A small network was shown many inputs. Here are its activations along a few directions, one row for each input.
Each table varies a few parts of the input and shows all the possible inputs, shuffled.
Descriptions start from the smaller parts, as in this example, which fits no table here: ring(5) and (point or ring(11) or (values(2) and line(6))).
Shared parts are said once, and a part with two or three values counts as separate values.

Other details of the inputs shift rows strongly along three fixed directions, in all tables alike. That doesn't count.

Table:
x1: [  4  -9   1  -5  -9 -15  -8 -11  -2 -17   7]
x2: [ 15  -3  -4  -7   2  -7 -14 -14  -9  -6  12]
x3: [  4  -2  -1  -5  -2 -12  -8 -15   5 -19   9]
x4: [23 -1 22 -1  3 -3 -2 31 46 26 -5]
x5: [ -8  -9  14  -1   8   8 -12  -7 -14 -14  15]
x6: [ -4  -7   7   5  -3   9 -12  -6  -6 -20  14]
x7: [  8 -18   7   7   7 -14   4  12  16  13  -8]
x8: [ -7  -8  10   3  11   4 -10   1 -15 -20  14]
x9: [-16  43  12   9  -9  19  24  49  14  44 -33]
x10: [-25  41 -11   1 -10  17  16   5 -32  -2 -23]
x11: [ -5  -6  -4  15   2   1 -17  -4  -8 -14  13]
x12: [-18  34 -11 -11 -18   1  15  -9 -30   9 -38]
x13: [ -7  -9 -10 -14   2  10 -20  -2   0 -17  14]
x14: [  2  -8   3  -2  -2 -16 -11 -17  -6  -7   7]
x15: [ -6  -8  -3  12  -4   5 -21 -11  -7  -6  14]
x16: [ -4  -8  10   3  -1   9 -10  -4  -8 -22  14]
x17: [ 13  -4  -4  -8   0  -6 -12 -13   1 -18   5]
x18: [ 16  -2  -8  -3   6 -12 -12  -6  -9 -12  11]
x19: [-25  40 -10   0 -15  21  12  -4 -31   6 -22]
x20: [  4 -14   2  -3  -7 -12 -11 -11  -4 -17  -2]
x21: [ -5  -9  13  -2   2  10  -9  -2  -9 -24  15]
x22: [ 12  -2  -6  -1  10 -11 -14 -11  -4 -14   4]
x23: [ -3  -7   3   9  -5   8 -13  -6  -5 -19  14]
x24: [ 11   0  20   4  10 -16   1  31  43  28  -1]
x25: [ -9 -64 -38  11  28  38  84 -37 -15   7  14]
x26: [ 11  -3  -2  -5   7  -7 -15 -18  -4  -8   4]
x27: [  4 -13   2  -2  -7 -12 -11 -12  -3 -18  -2]
x28: [ 10  -1  24   0   6 -12   0  23  43  34   0]
x29: [  3  -1  -4   1   8 -18  -9 -13   0 -15   8]
x30: [-16  46 -15 -13 -18   2  22  -8 -16  -5 -28]
x31: [  8 -61 -25  14  26  12  97   8  35  49  -3]
x32: [ 18  -3  -5  -8  -4  -6 -10  -8  -4 -16  11]
x33: [ 16  -2  -3  -5   3  -7 -14 -14  -8  -7  11]
x34: [-17  35 -16  -8 -14  -4  17  -1 -30   2 -39]
x35: [-14  41  10   6 -22  24  24  45  20  41 -31]
x36: [-10 -10  -8 -13   8   8 -24  -6  -5  -7  14]
x37: [-18  40 -16  -9 -16  -6  20  -1 -28   2 -31]
x38: [ 10   0  25   2   7 -11  -1  22  43  34  -1]
x39: [ -4  46 -22 -10 -10   3  18   1 -30   2 -26]
x40: [  7  -6  23   0  -2 -19 -28   6  12   8  -4]
x41: [ -6  -7   6   8   8   3 -12  -1 -13 -18  13]
x42: [20 -2 23 -2  8 -5 -6 26 40 36 -4]
x43: [  7  -2  21  -3  -5 -21 -24   6  13   8   5]
x44: [ 5 -7 20 16 -8 10 -6 37 42 27  5]
x45: [ -9  -8 -12  -9  12   3 -22   2  -5 -13  14]
x46: [ -9 -62 -40  14  26  37  81 -38 -13   8  14]
x47: [  0   1  21  12  -3   1 -33  12  13   8  12]
x48: [ -2  45 -19 -15 -20   9  19  -2 -24  -2 -25]
x49: [ 12  -3  -7  -3   9 -12 -13 -10  -4 -14   4]
x50: [  0 -13   1  20   4   6  -2  18  17  14   8]
x51: [  4  -8   1  -3  -8 -15  -8 -12  -1 -18   7]
Description of these inputs: values(3) and (point or line(6) or (values(2) and line(5))).
Changing only the values(3) part turns x35 into x47. The same change can be made to x16. Which row results?
> x25
Changing only the values(3) part turns x13 into x45. The same change can be made to x51. Which row results?
> x31
Which other rows does x48 become when the values(2) part takes its other values? List them by row number.
> x32

Table:
x52: [ 43 -14  14  -4   2 -55 -67 -14  20 -23  29]
x53: [  5 -19  13  12 -16  -8   8 -18  -7 -28   4]
x54: [ -3  52 -20 -33 -11  -6  47   4  -8  25 -60]
x55: [-13 -12   6  21  14   0  53  19  10  43 -34]
x56: [ -6 -40  -2  12  10 -12 -24 -46 -28 -31  38]
x57: [ 34 -12   9 -29  20 -22 -56   2  23 -20  32]
x58: [ 40 -14  37 -19  20 -15   9  67  92  70  -4]
x59: [ 15 -85 -34  12  31  57  81 -15  19   1  38]
x60: [ -5 -46 -19   3  25  16 -32 -49 -31 -44  57]
x61: [-17  16  -3  -2   0  49  41  53  26  57 -23]
x62: [-11 -49 -29  19  27   6  43 -31 -26  -5  11]
x63: [ 31  14  46 -20  -8 -67 -58  16  32  -3  -5]
x64: [  7 -24  28   9   2 -10 -76   9  12 -23  35]
x65: [ -5  10  42  14 -19 -13  -6  49  38  45 -29]
x66: [ -1 -55  -6  14   8  -7 -26 -34 -14 -38  28]
x67: [-17  -5  -9  11  -6  15  46   3   5   8  -9]
x68: [ 37 -34 -22  -2  22   2  52  13  52  50   4]
x69: [  3  66 -20 -18 -34 -42 -11 -28 -39 -16 -38]
x70: [-12  -1 -11   8  25  37  42  36   8  44  -4]
x71: [-24  73  -3 -15 -36  28   4   5 -43 -23 -32]
x72: [ 16  21  64   5 -26 -18 -62  41  30  -8  12]
x73: [  1  20  57  17 -22 -30 -44  38  38   6  -6]
x74: [-30  30 -24  -1 -13  32  42   0 -19   0 -18]
x75: [-10 -46 -35  16  33  20  38 -26 -26  -5  18]
x76: [ -6 -32 -22   6  13  25  -8 -25  -8 -39  41]
x77: [-38  73  -2 -13 -21  14 -27 -10 -55 -12 -25]
x78: [-34  26 -16   4 -17  -6   3 -54 -66 -29 -25]
x79: [  1  88 -40 -29 -21   7 -12  -6 -36  -3 -32]
Describe the family of inputs behind these rows.
> line(4) and (values(2) or line(5))
Changing only the line(4) part turns x60 into x56. The same change can be made to x61. Which row results?
> x66
List by row number the other rows that have the line(4) part in common with x77.
> x58, x64, x68, x71, x74, x75
Which other rows does x74 become when the line(4) part takes its other values? List them by row number.
> x67, x73, x76
Which other rows does x54 become when the values(2) part takes its other values? List them by row number.
> x52
